Each row below holds a small network's activations on one input, seen along a few directions.
In each table, some parts of the input vary, and every possible input appears once, in random order.
A made-up example of a description, with smaller parts first: one of 3 separate values, together with either a single point or one of 9 places along a line or (one of 4 places along a line, together with one of 5 places around a ring).
Shared parts are said once, and a part with two or three values counts as separate values.
In the rows, zero is written as 128.

Other details of the inputs shift rows strongly along two fixed directions, in all tables alike. That doesn't count.

A family of inputs:
r1: [156 170 121 143 139 129 100 112 150 150  48]
r2: [ 52 127  83 105 117  87 127 173 146  36 113]
r3: [101 139  86 133 119  96 117 132 178  29  85]
r4: [ 87  65 153 108 108 130 166 157  78 100 235]
r5: [ 53  95  88  99  88 111 151 175 116  80 164]
r6: [191 125 165 152 139 146 125  95 118 200 143]
r7: [121  84 170 116 132 162 172 152  53 195 210]
r8: [188 116 142 140 114 146 127  84 117 205 131]
r9: [ 83 136 106 110 133 117 131 157 131  87 130]
r10: [130 128 142 121 137 148 147 135 100 165 145]
r11: [ 85 113 103 114 128 108 142 146 138  48 162]
r12: [144 144 122 129 142 112 106 109 160 108 104]
r13: [179 180 112 155 144 130 103  82 190 128  53]
r14: [ 82 126 112 118 112 124 128 159 126  84 122]
r15: [157 163 144 144 131 140 100 116 142 176  82]
r16: [127 149 123 138 131 129 115 139 145 142 104]
r17: [186 138 155 151 130 148 112  86 128 172 105]
r18: [175  71 193 120 142 149 161 106  38 216 218]
r19: [177 174 115 164 140 131 100  86 196 134  51]
r20: [ 87 118 125 101 134 116 131 160 111 107 154]
Description of these inputs: one of 2 separate values, together with either a single point or one of 9 places around a ring.
- Changing only the choice among 2 separate values turns r17 into r14. The same change can be made to r18. Which row results? => r2
- Which other rows does r4 become when the choice among 2 separate values takes its other values? List them by row number. => r15

A family of inputs:
r21: [166 142 123 125 123 158 146 102 111 198 128]
r22: [139 187 114 141 134 149  92 126 195 128  56]
r23: [118 170 106 134  99 109  90 128 149 119  57]
r24: [175  94 168 153 109 140 121 103 116 167 116]
r25: [140 147 103 148 163 116 132 110 151  94 106]
r26: [147 136 168 131 160 147 153 107 119 128 155]
r27: [153 117 149  91 158 113 114 112 101 137 147]
r28: [ 89 101 163 119 138 109 148 161  83  80 184]
r29: [100 137 117 116 118 118 141 128 163  39 136]
r30: [151 124 147 121 114 147 139  88 122 141 156]
r31: [133 137 137 125 134 147 121 150 119 171 150]
r32: [147 138  78 139 118 113 116  96 157  99 106]
r33: [ 94 112 118 131  94  83 127 147 157  64 116]
r34: [ 99 112  86 131  96 108 119 117 142  48 120]
r35: [183 101 128 148 131 130 146  90 123 185 135]
r36: [151 117 135 135 122 136 111 111 125 156 170]
r37: [ 79 108 102 133  88 117 126 169 149  73  87]
r38: [ 83 148  91 120 149 122 156 160 149  66 118]
r39: [120 150 149 138 152 126 132 150 103 165 137]
r40: [ 91 109 146 125 146 104 149 163  97  89 203]
r41: [149 116 141  95 146 118 114 116 108 203 106]
r42: [101  96 133 117 129 124 139 161 114  92 214]
r43: [152 182  76 142 139 126 108 113 173 127  44]
r44: [ 83 134  54 119 105 112 134 142 144  78 112]
r45: [ 73  95 128 120 140 136 162 167  77  98 167]
r46: [ 98  98 153 111 110 108 143 158  84  83 186]
r47: [130 131 124 125 117 148 113 137 119 179 150]
r48: [158 124 129 137 113 155 122 102  91 193 112]
r49: [170 133 150 144 118 123 110  98 107 185 154]
r50: [150 134 143 144 115 125 126 129 117 214 121]
r51: [147 112 152 146 159 139 136 108  99 129 138]
r52: [ 74  90 130 105  97 136 177 157 114 116 178]
r53: [157 151 153 134 131 137 122 134  96 205 137]
r54: [ 88  87 134 114 102 141 139 137 118  91 208]
r55: [100  72 138 120  87 130 135 142  86  80 182]
r56: [143 111 106 151 111 111 121 105 160 102  90]
r57: [ 88  69 141 123 105 131 153 148 134 100 201]
r58: [124 148 157 126 154 156 156 128 116 150 135]
r59: [ 67  99 124 105  98 154 142 161 109 114 191]
r60: [185 110 140 141 128 135 156  90 134 181 138]
r61: [155 134 148  86 161 128 109 121  90 192 120]
r62: [171 145 135 125 141 160 154 116 107 192 132]
r63: [155 125 151 136 103 162 109 117  92 186 104]
r64: [138 145 142 156 147 127 104 122 149  80  74]
r65: [153 173 115 149 107 101  77  92 172 108  50]
r66: [129 132 122 136 163 143 155 132 103 157 131]
r67: [150 130 174 146 150 164 126 134  89 176 106]
r68: [ 82 150 103 108 113 129 145 153 154  64 116]
r69: [160 128 164 136 122 163 117 132  89 180 108]
r70: [163 126 143 136 132 158 131 116  87 189 116]
r71: [138 195 117 138 122 112  88 129 163 124  29]
r72: [153 123 140 143 126 147 121 131 134 215 133]
r73: [155 148  92 141 139 116 120 106 159  96  98]
r74: [149 147  93 130 115 119 127  98 167  95 110]
r75: [111  82 147 119 105 130 171 125 123 113 185]
r76: [151 141 161 142 169 159 126 139 111 202 148]
r77: [ 86  86 108 106 104 128 185 164 112 119 179]
r78: [143 148 179 137 150 140 128 135  85 188 114]
r79: [155 149 107 121 149  81  83  90 191 115  44]
r80: [ 72 143 100  82 169  92 113 161 133  68 101]
r81: [ 92 122  93  81 131  84 101 121 145  54 121]
r82: [104 164 130 141 154 147 116 143 167 114  98]
r83: [142 146 108 155 115  88 106 120 182 119  93]
r84: [146 124 154 140 119 166 128 121 140 205 125]
r85: [144 133 134 144 118 126 102 120 143  84  90]
r86: [123  83 137 122 121 132 148 128  81 102 181]
r87: [146 127 159 143 169 138 125 129 123 144 170]
r88: [137 109 106 132 122 132 153 128 118 176 128]
r89: [120 126  92 143 108 121 122 127 156 121  66]
r90: [ 95  95 147 113 122 142 146 153 118  84 207]
r91: [172 105 152 152 131 132 119 110 141 191 156]
r92: [164 130 184 144 167 165 130 113 121 168 161]
r93: [ 91  97 143 116  94 113 151 167  92 139 152]
r94: [136 195  89 148 110 108  80 118 178 140  45]
r95: [ 98 142 106 128 118  88 116 148 154  56 139]
r96: [139 193  99 134 111 141  99  92 192 122  39]
r97: [ 90 130 114  92 175  82 111 139 140  47 122]
r98: [105 101 132 114 153 128 179 148 104  78 200]
r99: [ 73 133  80  72 126  93 101 144 136  77 102]
r100: [158 157 106 132 138 123 130 106 169  93 101]
- What do these inputs look like to the network? => one of 2 separate values, together with one of 4 places along a line, together with either a single point or one of 9 places around a ring
- Changing only the choice among 2 separate values turns r34 into r48. The same change can be made to r40. Which row results? => r39
- Changing only the choice among 2 separate values turns r60 into r77. The same change can be made to r73. Which row results? => r43
- Changing only the choice among 2 separate values turns r64 into r67. The same change can be made to r98. Which row results? => r38
- List by row number the other rows that have the choice among 2 separate values and the place on the line of 4 in common with r62. => r22, r31, r43, r53, r61, r68, r69, r70, r71
- List by row number the other rows that have the choice among 2 separate values and the place on the line of 4 in common with r60. => r24, r33, r35, r56, r57, r75, r79, r83, r91
- Which other rows does r51 become when the choice among 2 separate values takes its other values? List them by row number. => r45
- Which other rows does r87 become when the choice among 2 separate values takes its other values? List them by row number. => r76
